Each row below holds a small network's activations on one input, seen along a few directions.
Each table varies a few parts of the input and shows all the possible inputs, shuffled.
Descriptions start from the smaller parts, as in this example, which fits no table here: ring(8) and (point or ring(11) or (values(3) and line(4))).
Shared parts are said once, and a part with two or three values counts as separate values.
In the rows, 128 means zero.

Other details of the inputs vary at random and push rows far along two fixed directions, the same in every table; ignore that.

Table:
R1: [138  65 156  93 113 149 161 120 114 154  90 160  89]
R2: [173 107 180 126 134 119 163  87 144 139  90 156 150]
R3: [ 41 157  85 141 132 160  62 200 124 109 179  86 119]
R4: [ 68 171 111 183 152  90 114 183 134 120 157  91 142]
R5: [178 160 173 132 134 130 129  86 172 122 100 164 147]
R6: [100 151  88 137  77 131 159 136  64 129 156 107 141]
R7: [101  93 107 143 128 130 121 110 107 117 104 143 104]
R8: [156  67 137  87 132 148 122 113 159 101 118 157  92]
R9: [ 94 206 141 191 161  99 140 134 143 136 131 118 188]
R10: [119 180 147 194 153  88 143 112 136 134 113 124 189]
R11: [ 84 138  84 130  91 121 124 196  66 129 198  58 122]
R12: [ 84 164  99 209 155 110 128  98  93 131  93 137 176]
R13: [127  85 140 109 121 135 156 134 118 145  98 151  94]
R14: [ 74 116 110 150 144 102 105 206 119 133 158  81  90]
R15: [145  72 126 105 146 133 123 133 132 111 112 142 116]
R16: [121 208 151 172 149 118 135 114 149 133 115 129 194]
R17: [182 136 156 127 141 157 115  68 150 117  87 175 161]
R18: [153 119 153  88 127 143 132 146 169 116 128 143 104]
R19: [188 122 142  40  75 165 148 114 119 114 147 138 113]
R20: [182 143 182 107 134 144 138  90 163 134  93 166 146]
R21: [170 122 120  88 103 151 100  94 140 142 137 143  93]
R22: [125 115  89  81 104 149 100 151 133 139 165 110  81]
R23: [174 101 143 164 157 107 134  66 122 123  77 151 155]
R24: [ 47 128  45 146 112 116 107 173  80 154 164  88  84]
R25: [183  99 173 143 138 105 155  84 138 143  84 150 135]
R26: [149  51  93  68 109 123 120 147 130 135 153 117  56]
R27: [ 95 160  79 152 132 107 112 139 128 141 169  99 124]
R28: [176 151 190 115 133 148 138  76 152 143  87 165 158]
R29: [ 61 142  91 199 152 106  82 153 102 118 146  84 137]
R30: [ 63 121 125 153 137 124 110 201  96 158 153  76 114]
R31: [107  96 148  78 133 147 138 186 140 141 142 122  94]
R32: [127  38 116  75 126 142 104 160 137 100 137 129  64]
R33: [199 157 145  86  87 137 174  71 126 110 127 144 168]
R34: [132 209 117 154 111 106 168 103 110 113 159 111 197]
R35: [162 115 153 153 130 104 169  68 137 130  70 175 127]
R36: [130  54 120  61 140 161 120 173 143 112 134 142  79]
R37: [114 205 157 171 147 125 136 109 139 143 112 127 197]
R38: [105 200 128 188 138 143  73  93 135 112 128 130 174]
R39: [126  77 118  60 131 181 101 177 139 113 138 133  90]
R40: [165  80 105 123 119  99 124  95 116 147 125 120  90]
R41: [120 196 144 191 157  90 143 112 162 119 125 133 175]
R42: [141  98 107  67  81 131 152 165  96 112 175 100 107]
Each input here is: line(6) and (values(2) or line(5)).
The inputs of R20 and R9 match in every part but the line(6) part. If R17 is changed in the same way as R20 into R9, which row does it become?
> R36
Which other rows does R22 become when the line(6) part takes its other values? List them by row number.
> R21, R24, R26, R27, R40
Which other rows does R29 become when the line(5) part takes its other values? List them by row number.
> R14, R23, R25, R30
Which other rows does R6 become when the line(6) part takes its other values? List them by row number.
> R11, R19, R33, R34, R42

Table:
R43: [144  68 128  86 123 141 121 123 137 127 125 137  86]
R44: [139 138 136 162 140 101 145  89 132 140 110 134 153]
R45: [147 138 113 109 115 126 133 121 132 123 141 128 134]
R46: [ 37 161  81 121 113 137 104 227  90 121 206  61 115]
R47: [144 193 144 160 124 125 132  93 128 137 121 128 176]
R48: [156 102 147 120 129 132 128 110 144 120 106 151 111]
R49: [ 63 137  92 147 137 123 110 187 100 134 150  97 115]
R50: [150  72 128  94 115 137 126 131 129 120 122 140  80]
R51: [162 160 137 134 110 128 141  85 120 137 122 133 154]
R52: [ 70 138 112 150 143 120 106 198 119 134 160  87 120]
R53: [149 121 151 134 136 119 142  95 148 133  99 155 128]
R54: [119 162 113 123 127 130 120 149 137 124 150 116 141]
R55: [132 156 145 174 155 108 139 101 132 135  99 137 172]
R56: [167  96 125  65 103 149 133 130 130 135 143 137  91]
R57: [ 78 135  95 145 136 130 107 165 105 128 142 106 117]
R58: [ 33 130  73 136 140 140  79 220  95 128 179  73 106]
R59: [129 117 143 129 142 120 134 127 142 139 119 131 124]
R60: [156 141 142 113 101 129 147  97 119 127 124 133 142]
R61: [154  98 138 117 124 120 146  97 136 134 105 151 109]
R62: [128 162 137 175 149 119 127  93 132 126  96 146 163]
R63: [111 217 124 187 141 108 132 112 131 114 140 113 201]
R64: [112 127 116 149 128 113 125 143 117 128 133 118 121]
R65: [116 212 111 189 132 102 137 101 119 114 141 110 199]
R66: [161  91 136 120 125 128 124 101 133 120 113 142 118]
R67: [151  72 143  90 128 146 114 137 144 119 121 140  92]
R68: [157  95 151  61 108 151 144 140 135 114 139 139 101]
R69: [121  73 130  79 130 148 125 173 129 129 124 135  74]
R70: [127 174 140 168 129 129 146  98 129 129 117 141 184]
R71: [156 104 135 106 107 144 154 105 124 127 120 150 131]
R72: [ 99 125 112 148 133 112 121 163 113 134 147  99 122]
R73: [122  68 127  77 135 158 107 167 132 123 129 130  82]
R74: [126 164 138 176 145 113 127  86 143 130 104 144 158]
R75: [152 116 149 136 133 119 137 111 141 126 104 148 126]
R76: [134 126 126 144 130 119 130  95 132 130 113 140 126]
R77: [164 100 138  64 110 156 128 138 142 134 139 141  93]
R78: [143 157 150 120 111 132 139 112 129 127 125 131 149]
R79: [150  98 146 113 137 136 122 103 151 127 109 149 118]
R80: [109 123 117 142 140 118 130 144 112 137 128 114 131]
The inputs of R55 and R80 match in every part but one. If R47 is changed in the same way as R55 into R80, which row does it become?
> R51
What do these inputs look like to the network?
> values(2) and (point or ring(6) or (values(3) and line(4)))
Which other rows does R55 become when the values(3) part takes its other values? List them by row number.
> R52, R59
Which other rows does R46 become when the ring(6) part takes its other values? List them by row number.
> R45, R51, R56, R60, R65
Which other rows does R58 become when the values(3) part takes its other values? List them by row number.
> R43, R66

Table:
R81: [ 69 170 116 168 147 110 117 168 126 129 144  99 147]
R82: [168  83 160  98 126 142 145  90 147 127  81 171 110]
R83: [ 82  86 104 104 122 143 115 180 110 132 139 112  80]
R84: [ 84  74 118  77 130 159 102 212 119 137 154 108  64]
R85: [174 176 146 153 106 113 157  61 127 129 117 138 176]
R86: [178 137 137 113 113 131 157  78 126 115 115 149 157]
R87: [146 144 139 178 137 104 147  66 129 133  86 154 167]
R88: [169 131 153 158 135  96 161  61 139 126  85 156 160]
R89: [ 94 218 119 170 118 122 122 142 119 132 162  94 175]
R90: [ 98  92 111 107 131 131 119 184 113 139 150 103  90]
R91: [ 80 192  96 149 133 122 101 148 128 142 166  97 140]
R92: [156  38 135  73 118 144 132 131 133 124 116 154  62]
R93: [112 148 121 102 113 148 120 160 127 123 165 110 135]
R94: [183 108 148 151 136 113 151  56 142 128  85 169 142]
R95: [168 149 140 127 106 124 149  82 131 125 129 137 164]
R96: [ 93 104  83  73 110 143 104 185 118 141 180  95  63]
R97: [ 78  92 110 104 134 148  99 200 126 127 155 112  75]
R98: [151 155 148 173 146 112 144  76 146 135  87 156 171]
R99: [ 90 203 111 149 116 130 119 164 111 132 167  95 154]
R100: [ 63 166 117 171 148 130 103 160 112 137 137 103 145]
R101: [204  81 152 114 130 116 146  64 149 122  85 166 123]
R102: [ 89 194 115 147 118 131 115 158 123 127 172  94 167]
R103: [ 95 210 101 171 113 112 127 138  94 133 156  98 170]
R104: [ 77  98  96 111 128 128 116 202 115 135 157  97  86]
R105: [186  75 167  93 132 128 148  94 159 117  97 167 101]
R106: [167  56 137  88 121 142 125 103 133 121  98 154  86]
R107: [156  67 140  95 125 124 141 123 137 119 118 143  86]
R108: [ 73 124  86  85 106 154 111 211 101 121 192  83  99]
R109: [ 85 199 105 148 130 134 120 160 112 117 162 100 166]
R110: [151 124 139 153 139 116 142  89 125 140 101 143 147]
R111: [171  41 154  51 125 159 135 142 145 136 110 154  67]
R112: [164  48 147  64 127 146 133 143 153 123 120 153  65]
R113: [ 91 200 103 171 120 118 122 133 108 126 165  96 184]
R114: [153  50 144  56 122 147 138 157 149 129 118 146  66]
R115: [ 92 214 110 166 133 127 123 139 116 119 155 104 188]
R116: [172 185 157 146 114 122 149  67 143 127 117 142 184]
R117: [ 88 166 123 176 145 117 119 134 127 134 120 123 157]
R118: [150  44 127  69 116 144 138 148 132 134 117 144  66]
R119: [ 84 172  95 198 149 106 101 137 114 131 138 101 161]
R120: [174 128 147 166 141 100 152  58 142 126  91 160 155]
R121: [173  54 137  87 122 137 127 107 136 122 101 155  86]
R122: [162 155 148 172 151 106 130  73 151 124  94 149 171]
R123: [197 143 156 121 101 122 162  53 137 127 110 152 160]
R124: [ 90 213 113 167 130 128 121 137 118 121 158 104 189]
R125: [ 85 186 118 191 155 102 103 141 130 121 138 101 167]
R126: [ 63  78  92 102 125 148  98 206 107 127 162  99  61]
R127: [163  52 160  55 126 145 139 146 145 128 117 144  72]
R128: [159 157 129 130 118 126 153  87 119 114 122 140 165]
R129: [192  86 165 107 132 139 133  63 153 119  73 177 120]
R130: [173 131 159 157 140  99 157  60 133 131  88 151 161]
R131: [ 68 155 105 176 143 116 110 158 101 140 142  98 143]
R132: [ 91 193 100 154 109 121 123 158  98 133 168  90 150]
R133: [ 97  88 114 101 135 148 106 190 133 129 150 118  76]
R134: [113 136 135 141 146 123 124 145 131 138 129 120 134]
R135: [163 174 144 128 110 128 146  97 126 129 121 143 159]
R136: [ 70  95 104 111 128 145 105 191 100 137 151  98  85]
R137: [ 89  86 118  99 131 154 103 181 127 124 142 121  74]
R138: [158  47 132  67 120 134 125 144 136 117 125 133  67]
R139: [160 154 144 175 150 113 125  71 148 127  91 152 171]
R140: [154 153 147 175 148 113 123  69 144 123  88 154 170]
What do these inputs look like to the network?
> values(2) and (point or line(9) or (line(4) and line(5)))
The inputs of R137 and R126 match in every part but the values(2) part. If R122 is changed in the same way as R137 into R126, which row does it become?
> R101
The inputs of R111 and R110 match in every part but the values(2) part. If R98 is changed in the same way as R111 into R110, which row does it become?
> R118

Table:
R141: [156 107 160 128 127 105 176  99 129 129  96 151 138]
R142: [186 129 172 123 144 119 142  83 179 126  96 163 137]
R143: [ 70 117  82 131 136 150  79 173 105 119 159  97 104]
R144: [108  61 127  69 119 148 147 189 110 142 132 123  61]
R145: [ 82 164  96  66  83 186 107 201  96 123 197  91 116]
R146: [204 122 143 113 125 120 131  59 165 119 110 160 129]
R147: [197 118 140 136 113 110 171  34 116 134  81 171 147]
R148: [176 114 136 142 117 123 146  45 115 142  83 164 144]
R149: [ 74 211 125 221 174 110  98 124 137 120 118 119 200]
R150: [121  47 143  78 123 164 123 165 125 130 108 147  61]
R151: [ 81 203 125 201 153  86 131 163 121 137 156  88 183]
R152: [109  46 134  65 119 158 127 185 114 151 121 131  58]
R153: [222 101 148 118 107 105 177  44 137 121  94 160 148]
R154: [204 127 144 134 118  98 158  59 140 122 115 146 151]
R155: [200 113 186 113 135 108 156  79 171 129  98 157 131]
R156: [ 65 165  76 153 140 134  75 173 130 124 176  92 124]
R157: [ 87 213  93 218 155 107  85 101 124 111 133 114 196]
R158: [ 74 111 113 112 128 122 134 222 112 134 170  81 102]
R159: [ 84 207  93 219 130  79 140 103  94 127 143  99 194]
R160: [ 76 107  87 128 115 148  92 167  98 127 148 111  91]
R161: [133 102 155   9  88 203 140 193 128 125 154 133  88]
R162: [162 123 160 125 150 133 126  98 171 126  94 164 134]
R163: [146  71 114  54 103 136 112 171 139 123 166 105  53]
R164: [ 55 193 118 216 171 121  98 142 117 129 125 106 182]
The inputs of R153 and R158 match in every part but one. If R145 is changed in the same way as R153 into R158, which row does it become?
> R161
What do these inputs look like to the network?
> values(2) and (point or ring(11))
Which other rows does R149 become when the values(2) part takes its other values? List them by row number.
> R157
